Each row below holds a small network's activations on one input, seen along a few directions.
In each table, some parts of the input vary, and every possible input appears once, in random order.
Descriptions start from the smaller parts, as in this example, which fits no table here: ring(5) and (point or line(11) or (values(3) and line(6))).
Shared parts are said once, and a part with two or three values counts as separate values.

Other details of the inputs vary at random and push rows far along three fixed directions, the same in every table; ignore that.

Table:
row 1: -30,14,12,-40,-19,28,10,-22,15,26,17
row 2: -6,-7,-22,8,-44,7,7,5,1,13,-4
row 3: 40,11,-6,-13,11,17,-8,-15,30,13,-22
row 4: 27,6,8,-19,23,9,-13,-12,27,-6,-29
row 5: 29,5,-13,-28,22,38,-9,-21,42,1,-24
row 6: 35,-10,14,7,42,-21,-1,8,-9,-14,-10
row 7: -6,-17,21,16,43,-14,5,12,-16,-33,-7
row 8: -23,14,20,-13,-9,15,2,-22,-3,11,19
row 9: 32,-3,5,11,25,-4,-6,1,11,-19,-14
row 10: 7,-9,-23,48,-34,-2,6,-1,-7,7,-11
row 11: 11,-12,4,-3,43,9,1,-7,6,-22,-13
row 12: -11,-5,-4,-8,-8,5,5,5,-6,11,18
row 13: 23,0,23,-14,37,-11,-9,2,-8,-16,0
row 14: 0,-7,22,-10,40,-8,-9,-5,-3,-23,-1
row 15: -41,8,-1,-5,7,-33,16,20,-37,1,32
row 16: 29,-5,6,-3,24,-9,-11,4,10,-14,-27
row 17: -48,-6,33,-1,9,-16,6,-4,-31,-8,36
row 18: 4,3,15,-19,28,10,-4,1,14,-6,-8
row 19: 16,1,28,-7,40,-11,-1,1,0,-17,8
row 20: 12,-19,-33,24,-44,-8,3,23,-7,5,-12
row 21: 20,2,-31,23,-50,13,-10,-1,8,11,-15
row 22: -41,-8,38,26,10,-28,19,6,-41,-14,41
row 23: 25,5,12,-9,29,5,-1,-14,13,1,-11
row 24: -35,4,28,-5,-1,-4,7,-11,-11,5,16
row 25: -26,3,3,-18,-14,15,8,-6,-2,20,27
row 26: 7,-12,-31,34,-41,-3,-3,26,-3,4,-12
row 27: 9,0,-23,31,-39,6,3,-5,3,19,-8
row 28: 11,11,-15,-14,46,-8,-1,1,8,-20,-21
row 29: 6,23,-9,-8,-34,33,-4,-23,36,25,1
row 30: 13,-2,-35,14,-46,13,-17,0,19,11,-16
row 31: -24,36,-24,-34,-13,25,3,-22,26,25,1
row 32: 33,-21,-21,26,3,-16,-17,18,-2,-23,-25
row 33: 8,-27,-31,38,-28,-17,4,31,-24,-4,3
row 34: -38,1,19,-2,-7,0,9,5,-14,6,23
row 35: -20,5,20,-6,-14,-7,3,0,-24,10,30
row 36: 24,-10,6,-18,33,-1,-1,3,9,-16,-20
row 37: -36,-4,30,-6,5,-19,10,22,-32,3,37
row 38: 14,-11,-13,40,-28,-22,1,23,-15,-3,7
row 39: -41,20,1,-23,10,-14,13,3,-18,9,28
row 40: -15,17,3,-18,-32,21,-3,-20,21,26,0
row 41: -31,35,-20,-30,-10,24,7,-25,22,21,3
row 42: 4,-29,-19,46,-24,-37,-7,35,-35,-17,2
row 43: -7,22,3,-21,-27,30,-5,-26,17,24,7
row 44: 1,-4,15,-22,32,12,5,-15,12,-13,-13
row 45: 37,-16,-13,25,2,-21,-12,21,-2,-17,-32
Description of these inputs: line(5) and (point or line(8)).
- The inputs of row 10 and row 6 match in every part but the line(5) part. If row 8 is changed in the same way as row 10 into row 6, which row does it become? => row 13
- Which other rows does row 21 become when the line(8) part takes its other values? List them by row number. => row 2, row 4, row 9, row 18, row 23, row 25, row 30
- A walk changes only the line(8) part. It starts at row 5 and steps to row 1. List the rest of the walk in order. => row 34, row 14, row 40, row 43, row 29, row 27
- Which other rows agree with row 12 in the line(5) part? List them by row number. => row 3, row 16, row 19, row 26, row 32, row 35, row 36, row 39
- Which other rows does row 31 become when the line(5) part takes its other values? List them by row number. => row 15, row 28, row 39, row 41
